These are the activations of a small neural network, seen along a few directions. Each row is one input.
In each table, some parts of the input vary, and every possible input appears once, in random order.
A made-up example of a description, with smaller parts first: values(3) and (point or ring(9) or (line(4) and ring(8))).
Shared parts are said once, and a part with two or three values counts as separate values.
(in the rows, 128 means zero)

Other details of the inputs shift rows strongly along two fixed directions, in all tables alike. That doesn't count.

A family of inputs:
R1: [142 139 138 138 104 118 131 155 108 135 128 119 129]
R2: [129 152  96  74 200 134 158  53 188 104 144  81 132]
R3: [143 134 137 128 107 138 106 149 108 128 122 140 126]
R4: [128 138 147 154 118 120 108 152 119 118 134 120 120]
R5: [137 135 136 127 107 135 110 151 106 128 117 131 117]
R6: [145 130 139 136 113 128 117 157 109 138 128 133 137]
R7: [ 73  48 100 138 121 114 161  82 144 139 122 172 127]
R8: [135 139 136 120 101 136 111 153 109 128 119 128 118]
R9: [141 138 137 122 101 139 107 150 111 128 124 138 127]
R10: [145 128 139 136 115 136 112 155 108 134 124 133 137]
R11: [122 152 144 156 123 129 118 159 122 122 128 132 119]
R12: [122 152  96  73 199 131 161  56 185 104 139  72 124]
R13: [ 61  59 103 164 130 103 153  83 163 136 132 165 124]
R14: [139 131 137 134 113 126 120 159 107 137 123 124 129]
R15: [196 237 138  46 182 154 130 127 133 117 124  39 124]
R16: [138 128 137 135 116 133 115 157 105 133 118 124 129]
R17: [143 130 139 135 117 137 110 151 101 133 125 139 132]
R18: [134 137 147 157 118 122 105 150 122 118 140 130 127]
R19: [142 135 139 131 112 141 110 149 102 129 125 139 131]
R20: [137 130 138 134 118 133 113 153  98 132 120 129 123]
R21: [129 143 142 160 118 128 103 150 122 127 135 134 127]
R22: [123 165 104  75 208 144 169  57 197 114 135 103 122]
R23: [ 84  49 101 150 115  97 175  83 154 145 134 173 144]
R24: [ 82  46 101 148 118  96 170  84 153 146 130 173 147]
Each input here is: values(2) and (line(4) or line(8)).
- Changing only the values(2) part turns R8 into R9. The same change can be made to R14. Which row results? => R6
- Which other rows does R18 become when the line(4) part takes its other values? List them by row number. => R2, R21, R22

A family of inputs:
R25: [156 188 128  66 170 156 125 109 141 115 123  75 115]
R26: [138 119 142 154  84 116 112 170  91 139 124 136 131]
R27: [ 62  42  83 121 146 116 179  44 181 139 123 181 126]
R28: [135 118 144 157  86 117 119 174  91 140 122 136 130]
R29: [158 223 131  88 210 146 129 100 170 100 144  53 118]
R30: [160 221 133  83 206 144 130  98 179  96 147  53 119]
R31: [140 119 145 152  92 132 104 167  91 135 125 155 133]
R32: [122 125 142 159  90 128  99 174  97 128 121 145 117]
R33: [172 190 125  55 175 151 146 110 141 127 122  77 131]
R34: [138 116 142 154  87 123 105 173  89 133 122 138 132]
R35: [124 152 151 191 107 116  99 173 115 111 146 126 129]
R36: [133 122 147 153  92 135 102 165  96 135 121 153 127]
R37: [ 74  31  81 116 145 113 183  45 175 144 127 175 142]
R38: [133 120 145 156  89 124 102 172  89 130 124 143 126]
R39: [ 74  35  81 116 142 105 187  45 175 148 128 172 143]
- What do these inputs look like to the network? => values(3) or (values(2) and line(6))

A family of inputs:
R40: [137 135 135 164  80  91 117 192 110 139 127 115 126]
R41: [131 155 164 171  85 130 118 169  99 152 125 150 113]
R42: [136 152 161 162  94 117  94 165 104 143 135 165 133]
R43: [103  64 112  68 146 128 151  71 145 144 107 127 122]
R44: [ 53  69 111 180  85 114 124 119 141 111 116 169 113]
R45: [ 89  40 127 128  71 114 138 123 125 151 111 187 121]
R46: [ 70  94  97 124 164 134 142  72 164 106 113 120 112]
R47: [ 71  69 125 179  80  93 133 102 130 127 125 167 110]
R48: [135 134 149 173 109 108  95 177  92 138 124 134 100]
R49: [101 107 103 116 141 114 195  81 176 154 128 117 141]
R50: [154 169 102  73 127 144 137 114 101 123 117 116 138]
R51: [161 173 133 112 175 170  95 125 145 109 126 111 134]
R52: [140  97 157 125  87 137  96 179  78 147 104 144 120]
R53: [ 78 111  87 114 155 121 153  85 186 118 122 140  99]
R54: [102 103 116 115 179 117 150  64 163 145 133 152 135]
R55: [110  92 103 112 172 105 165  82 167 149 137 123 163]
R56: [139 129 152 176  99 120 128 189  91 158 121 114 144]
R57: [129 136 142 165  68  99 109 175  99 123 125 102 135]
R58: [136 181 134 103 181 157 102 133 138 121 125 115 133]
R59: [136 130 148 173 112 105 119 194  92 120 129 131 117]
R60: [178 183 142 108 146 146 110 107 147 120 137 119 128]
R61: [ 64  60 109 174  90 126 111 118 143 113 143 181 120]
R62: [131 123 144 170  90 104 104 177  85 127 121  92 138]
R63: [149 189 146 108 146 144 163 136 135 125 132 105 126]
R64: [142 145 146 171  94 150  78 172 121 115 129 163 136]
R65: [186 159 128 111 161 136 117 124 140 127 137  84 159]
R66: [131 181 137 112 170 168 124 139 134 131 114 102 112]
R67: [141 179 139 105 135 126 139 124 131  91 130  84 118]
R68: [ 76 118 103 117 154 144 168  81 182 136 120 147 114]
R69: [139 120 153 167 105 125  97 174  84 107 153 127 132]
R70: [127 132 158 173  98 118  89 160  82 122 120 119 109]
R71: [156 165 120  95 130 126 119 122 138 117 153  71 137]
R72: [162 152 107  80 147 159 134 123  95 136 117 108 132]
R73: [153 149 142  53 118 144 117 123 125 132 109 100 115]
R74: [111  95  77  82 132 137 176  67 143 141 124 151 133]
R75: [135 135 152 162  80 125  81 156  98 121 151 141 114]
R76: [157 161 119 106 161 112 137 143 135 133 125  63 125]
R77: [180 171 144 113 168 150 104 109 135 123 133 110 132]
R78: [154 161 138 105 160 146  99 109 121 115 147  90 112]
R79: [ 83  87  95 116 169 147 127  72 166 108 139 130 119]
R80: [ 79  72 117 178  92  84 139 119 139 143 129 181 101]
R81: [ 81 117 101 109 162 133 145  77 185 127 131 161 134]
R82: [162 140 156 171  90 127 108 171 112 112 144 158 150]
R83: [100  98 105 108 145 117 162  69 167 103 160 131 128]
R84: [171 138 132  69 147 155 129 130 116 135 102 111 121]
R85: [149 180 129 102 149 119 149 140 143 108 134  97 110]
R86: [182 167 142 112 171 147 125 125 135 105 141 106 148]
R87: [141 119 119 143  90 130 109 167  49 136 112 152 146]
R88: [167 132 143 170  80 116 100 171 116 134 141 136 161]
R89: [ 88  37 107 176  98  92 128 120 122 139 150 143 149]
R90: [119  74  88  83 154 146 171  75 143 145 111 151 133]
R91: [116 133 135 172 115 127  86 192 103 123 116 138 102]
R92: [118  88  87  77 132 143 175  71 156 141 116 158 130]
R93: [151 176 148 114 168 147 158 139 123 129 127  96 128]
R94: [169 151 131  63 126 152 133 127 130 131 107 119 118]
R95: [154 185 143  97 155 132 140 132 142 116 144 119 145]
R96: [143 166 141 111 158 131 135 126 118  94 126  75 121]
R97: [ 79  64 135 187 112 111 152 116 122 165 122 180 120]
R98: [ 90  65 117 170  90  85 147 129 144 156 141 175 164]
R99: [157 174 145 103 178 135 134 134 129 119 140 109 149]
- Changing only one part turns R42 into R54. The same change can be made to R85. Which row results? => R59
- Changing only one part turns R98 into R55. The same change can be made to R73. Which row results? => R43
- What do these inputs look like to the network? => values(2) and (line(6) or (line(4) and ring(6)))
- Start at R87 and move only the line(6) part, one step at a time. The first step leads to R72. Which rows follow, in order? => R90, R84, R52, R43
- Which other rows does R48 become when the ring(6) part takes its other values? List them by row number. => R54, R70, R77, R78, R97

A family of inputs:
R100: [152 130 135  47 173 162 151  91 136 152 100 109 135]
R101: [ 79  74 147 213  68  78 125 137 142 158 136 183 124]
R102: [ 60   9  54  91 133 116 195  55 185 177 111 205 136]
R103: [104  37 128 163  63 139 127 168 101 175  96 200 145]
R104: [108 169 108 106 171 138 122  94 150  97 128  64 100]
R105: [ 46  72 134 210  87  92 140 171 124 127 118 167  98]
R106: [181 203 175 178 136 148  88 219  92 110 146 133 152]
R107: [ 42  73 128 221  90 101 125 149 119 141 117 178 104]
R108: [140 153 130  92 144 103 142  97 181 103 147  65 113]
R109: [187 204 166 114  61 161 115 197  55 124 116 146 115]
R110: [ 78  67 152 205  64  68 142 156 148 146 135 176 118]
R111: [ 91  68 157 210  92  98 108 138 152 133 148 220 132]
R112: [145 123  77  33 149 149 133  97 147 141 121 110 139]
R113: [145 143 100  48 125 151 169  66 128 104 132 124 126]
R114: [148 176 106 110 176 124 149 101 150 110 146  60 152]
R115: [128  43 145 171  88 117 132 164  74 175  99 181 122]
R116: [188 187 162 176 125 145  72 210  85  89 157 114 160]
R117: [141 189 160 159  97 127  76 222  82  87 126  69  95]
R118: [ 54  49  77 167 178 100 201  37 194 151 146 180 158]
R119: [106  67 115 159  51 112 131 164  95 162  89 213 135]
R120: [150 124 128  57 185 126 170  81 117 159 113 107 113]
R121: [191 154 152 105  78 173  65 212  62 138 104 104 146]
R122: [139 139  96  44 127 154 162  74 135 117 127 117 133]
R123: [ 99  74 128 160  39 126 149 154  90 155 114 214 130]
R124: [ 21  35  89 157 186 121 174  38 207 112 131 203 111]
R125: [155 176 106 114 188 140 135  92 149 110 154  77 156]
R126: [148 162 126 104 161 128 110  70 174 116 155  91 125]
R127: [148 109 123  43 163 155 136  78 130 134 110  95 144]
R128: [175 190 157 167  99 110 103 226  82 101 144  69 147]
R129: [141 210 169 177 123 157  61 203  82 121 123 114  99]
R130: [ 80  79 127 226  92  85 151 157 117 154 135 176 157]
R131: [168 109 113  56 175 144 144  81 121 138 110  84 121]
R132: [146 195 156 173 113 154  45 194  75  99 134  95 106]
R133: [152 187 167 168 123 160  43 205  85  75 139 115 110]
R134: [145 167 127  97 150 116 123  80 173 115 147  70 120]
R135: [140 184 124 104 183 118 182 127 165 120 136  72 138]
R136: [157 161 137  96 172 137 106  82 184  90 160 107 127]
R137: [152 109 118  52 176 120 152  71 108 141 123  90 121]
R138: [149 137  83  40 141 140 141  84 140 123 102 113 138]
R139: [141 179 138 107 173 130 126  78 182 137 143 110 119]
- What do these inputs look like to the network? => values(2) and (line(8) or (values(3) and line(4)))
- Changing only the values(2) part turns R114 into R130. The same change can be made to R121. Which row results? => R103
- Changing only the values(2) part turns R104 into R107. The same change can be made to R134. Which row results? => R101
- Which other rows does R106 become when the values(2) part takes its other values? List them by row number. => R116
- Which other rows does R102 become when the line(8) part takes its other values? List them by row number. => R100, R103, R109, R115, R119, R120, R123
- Which other rows does R136 become when the values(2) part takes its other values? List them by row number. => R111
- Which other rows does R117 become when the line(4) part takes its other values? List them by row number. => R104, R132, R133
